Each row below holds a small network's activations on one input, seen along a few directions.
In each table, some parts of the input vary, and every possible input appears once, in random order.
Descriptions start from the smaller parts, as in this example, which fits no table here: line(4) and (point or line(9) or (values(2) and ring(5))).
Shared parts are said once, and a part with two or three values counts as separate values.

Other details of the inputs shift rows strongly along two fixed directions, in all tables alike. That doesn't count.

A family of inputs:
x1: [ 1.20  5.12 -0.72 -1.11  2.20 -0.48  3.47  4.59  3.80 -1.79  0.66  4.09
  0.37 -0.65 -4.84 -1.03]
x2: [ 1.23 -2.60  4.54 -1.02  0.13  3.51 -1.41  0.31 -5.71  1.36  2.13 -0.38
  6.14  1.65  0.89  1.71]
x3: [ 1.86  4.44 -2.13  0.75  1.54 -0.01  3.26  3.85  4.51 -2.83  1.79  3.98
  0.66 -1.56 -4.37 -0.89]
x4: [-1.27 -0.62 -0.58 -0.39 -0.21 -0.41 -0.10 -0.07  0.52  0.96 -1.00 -1.76
 -2.00  0.31  0.77  0.15]
x5: [-0.37  0.28 -0.39  0.07 -1.07 -1.07 -0.64 -0.13 -0.64  0.99 -1.07 -1.33
 -2.25  0.25  0.53 -0.64]
x6: [-0.33  0.24  0.41 -0.13 -0.97 -1.22 -1.16 -0.82 -0.37  0.34 -1.23 -0.67
 -2.58  0.09 -0.14 -0.10]
x7: [-1.43  0.62  0.23 -0.44 -0.56 -1.23 -0.36 -0.98 -0.01  1.08 -1.65 -1.16
 -0.92 -0.25  0.98 -0.66]
x8: [-1.07 -1.12 -0.27 -1.34  0.26 -0.98 -0.30 -1.56  0.53  0.11 -0.57 -0.41
 -2.40  0.57  0.41 -0.03]
x9: [-1.01 -1.17 -0.85 -0.59  0.11 -0.77 -0.64 -1.35  0.39 -0.13 -1.01  0.39
 -2.36  0.66  0.89  0.16]
x10: [-1.25 -0.66  0.21 -0.59 -0.11 -0.58 -0.62 -0.75  0.78  0.29 -1.16 -1.10
 -2.34  0.14  0.10  0.68]
x11: [ 0.41 -3.61  3.60 -0.48  0.78  3.56 -2.00  0.39 -4.85  2.40  2.70  0.18
  5.92  1.11  0.66  2.17]
x12: [-0.96 -0.48 -0.15 -0.87 -0.44 -1.09  0.84 -0.59  0.21  0.04 -2.01 -2.06
 -0.63 -0.20  1.41  0.23]
x13: [-0.24 -0.67 -1.03  0.56 -0.79 -0.57 -0.74 -2.56  0.72 -0.98  0.50 -0.36
 -2.05 -0.06  0.69 -0.51]
x14: [ 2.01 -4.16  3.21  0.48  0.85  4.07 -2.81 -1.65 -4.57  0.39  4.62  0.97
  4.83  1.63  0.21  1.64]
x15: [ 1.84  4.51 -2.93  0.98  1.43  0.15  3.86  4.54  4.28 -2.17  1.94  3.38
  0.95 -1.45 -3.72 -1.45]
x16: [-0.05  0.38  0.06 -0.41 -1.32 -1.75  0.29 -0.60 -0.90  0.07 -2.10 -1.62
 -0.89 -0.26  1.17 -0.63]
x17: [-0.16 -0.48 -0.39  1.22 -0.43 -0.29 -1.14 -1.91  1.16 -0.74 -0.26 -1.16
 -2.00 -0.46  0.32  0.14]
x18: [-1.49 -0.50 -0.96  0.35 -0.33 -0.90 -0.39 -0.56  0.39  0.88 -1.97 -0.52
 -0.84 -0.40  1.57  0.19]
x19: [ 4.38  1.15  1.77  0.42  2.80  4.02  2.73  4.97 -1.22 -1.70  5.09  4.43
  9.18 -0.20 -3.52  0.77]
x20: [ 1.92 -3.46  4.03 -0.97  0.33  3.17 -2.84 -0.52 -6.10  1.52  3.66  1.53
  4.30  2.18 -0.26  1.37]
x21: [-1.12  0.48  0.06 -0.44 -0.60 -0.53 -0.40 -0.35 -0.01  0.96 -1.11 -1.61
 -2.07  0.55  0.67 -0.50]
x22: [ 2.06  4.26 -2.78  0.99  2.11  0.03  3.79  4.36  4.49 -2.16  1.77  3.21
  0.98 -1.37 -3.82 -1.50]
x23: [-0.85 -0.51 -0.71 -0.14 -0.60 -0.90  0.52 -0.42  0.11 -0.17 -2.43 -1.25
 -0.62 -0.11  1.91  0.42]
x24: [-0.88 -0.02  0.37 -1.39 -0.15 -1.07 -0.59 -1.86  0.03  0.14 -0.68 -0.26
 -2.46  0.84  0.31 -0.68]
x25: [-0.53 -0.27 -0.95  1.48 -0.54 -0.84 -0.52 -1.86  0.92  0.09 -0.62 -1.33
 -0.56 -1.09  1.29 -0.57]
x26: [-0.69  0.43 -0.21  0.08 -1.03 -1.77 -0.60 -0.75 -0.62  1.11 -1.61 -0.87
 -1.10 -0.56  0.83 -0.84]
x27: [-0.11 -0.08 -0.82  0.97 -1.51 -0.76  0.41 -1.53  0.46 -0.97 -0.89 -1.90
 -0.36 -0.84  1.78 -0.28]
x28: [-0.75 -0.05 -1.09  1.47 -1.23 -0.72 -0.47 -1.68  0.71  0.08 -0.44 -1.17
 -0.58 -1.16  1.41 -0.52]
x29: [-1.17 -0.75 -0.36  0.14 -0.26 -0.36 -1.00 -0.58  0.62  0.08 -1.60 -0.31
 -2.32  0.24  0.60  0.88]
x30: [-1.17 -0.68 -1.15  0.34 -0.38 -0.19 -0.44  0.09  0.38  0.75 -1.45 -0.96
 -1.99  0.40  1.26  0.33]
Each input here is: line(5) and (values(2) or line(4)).
The inputs of x14 and x19 match in every part but the line(5) part. If x8 is changed in the same way as x14 into x19, which row does it become?
Answer: x12
List by row number the other rows that have the line(5) part in common with x22.
Answer: x4, x5, x15, x21, x30
Which other rows does x28 become when the values(2) part takes its other values? List them by row number.
Answer: x25

A family of inputs:
x31: [-0.59 -0.78 -0.19 -1.34  0.11 -0.69  0.41 -0.70  0.46 -0.72 -1.30 -0.67
 -2.04  0.79  0.58  0.41]
x32: [ 1.51  6.56 -2.14 -0.60  3.12 -0.06  5.65  8.08  5.36 -1.65  0.72  4.64
  2.08 -1.50 -5.82 -1.00]
x33: [ 0.93  0.29 -1.17  2.39 -1.42 -0.51 -0.41 -2.56  1.04 -1.56  0.82 -1.47
 -0.74 -1.28  0.85 -1.07]
x34: [ 2.18 -1.40  3.41 -0.88  0.22  2.83 -1.18  0.99 -4.33  0.40  2.93  0.96
  3.55  1.73 -1.11  1.06]
x35: [-0.07 -0.61 -2.07  2.97 -0.87  0.47 -0.69 -1.50  1.92 -0.84  0.73 -1.33
 -1.10 -1.21  1.06  0.01]
x36: [-0.74 -0.34 -0.56 -0.05 -0.33 -0.06 -0.55  0.34  0.48  0.35 -0.93 -0.86
 -2.77  0.67  0.16  0.49]
x37: [-1.17 -0.29 -0.84 -0.74 -0.21 -1.63  0.88 -0.47 -0.03  0.50 -2.41 -0.57
  0.16 -0.38  1.88 -0.26]
x38: [-1.31  0.12 -1.18  0.54 -0.61 -1.02 -0.08  0.59 -0.01  1.56 -2.07 -0.79
 -0.55 -0.57  1.43 -0.21]
x39: [-0.45  1.27  0.91 -0.66 -1.03 -1.22  0.24 -0.32 -0.23  0.38 -1.61 -2.05
 -1.07 -0.22  0.29 -0.60]
x40: [-0.32  0.42  0.22 -0.61 -0.40 -1.40 -1.31 -1.89 -0.10  0.20  0.00  0.50
 -2.71  0.35 -0.61 -1.07]
x41: [ 0.68 -1.94  3.39 -1.41  1.17  3.02 -0.10  1.40 -3.22  0.81  1.64  0.24
  5.19  1.20 -0.07  1.96]
x42: [-1.08 -0.92 -0.29 -1.20  0.64 -1.06 -0.67 -1.87  0.79 -0.10 -0.50  0.81
 -2.32  0.54  0.03 -0.07]
x43: [ 2.06 -2.96  1.41  1.65  0.70  3.76 -0.83 -0.81 -2.04 -1.11  4.04  0.86
  5.59  0.09  0.46  1.63]
x44: [-1.25 -0.44 -0.65  0.07  0.18 -0.38 -1.61 -0.82  0.80  0.94 -0.12  0.64
 -3.08  0.44 -0.36 -0.01]
x45: [-0.37  1.00 -0.26 -0.12 -1.26 -2.04  0.27 -0.46 -0.90  0.82 -1.93 -0.92
 -0.19 -0.64  1.23 -1.25]
The inputs of x39 and x32 match in every part but one. If x33 is changed in the same way as x39 into x32, which row does it become?
Answer: x35
What do these inputs look like to the network?
Answer: values(3) and (point or line(4))
Which other rows does x40 become when the line(4) part takes its other values? List them by row number.
Answer: x34, x39, x45
Which other rows does x44 become when the values(3) part takes its other values? List them by row number.
Answer: x40, x42
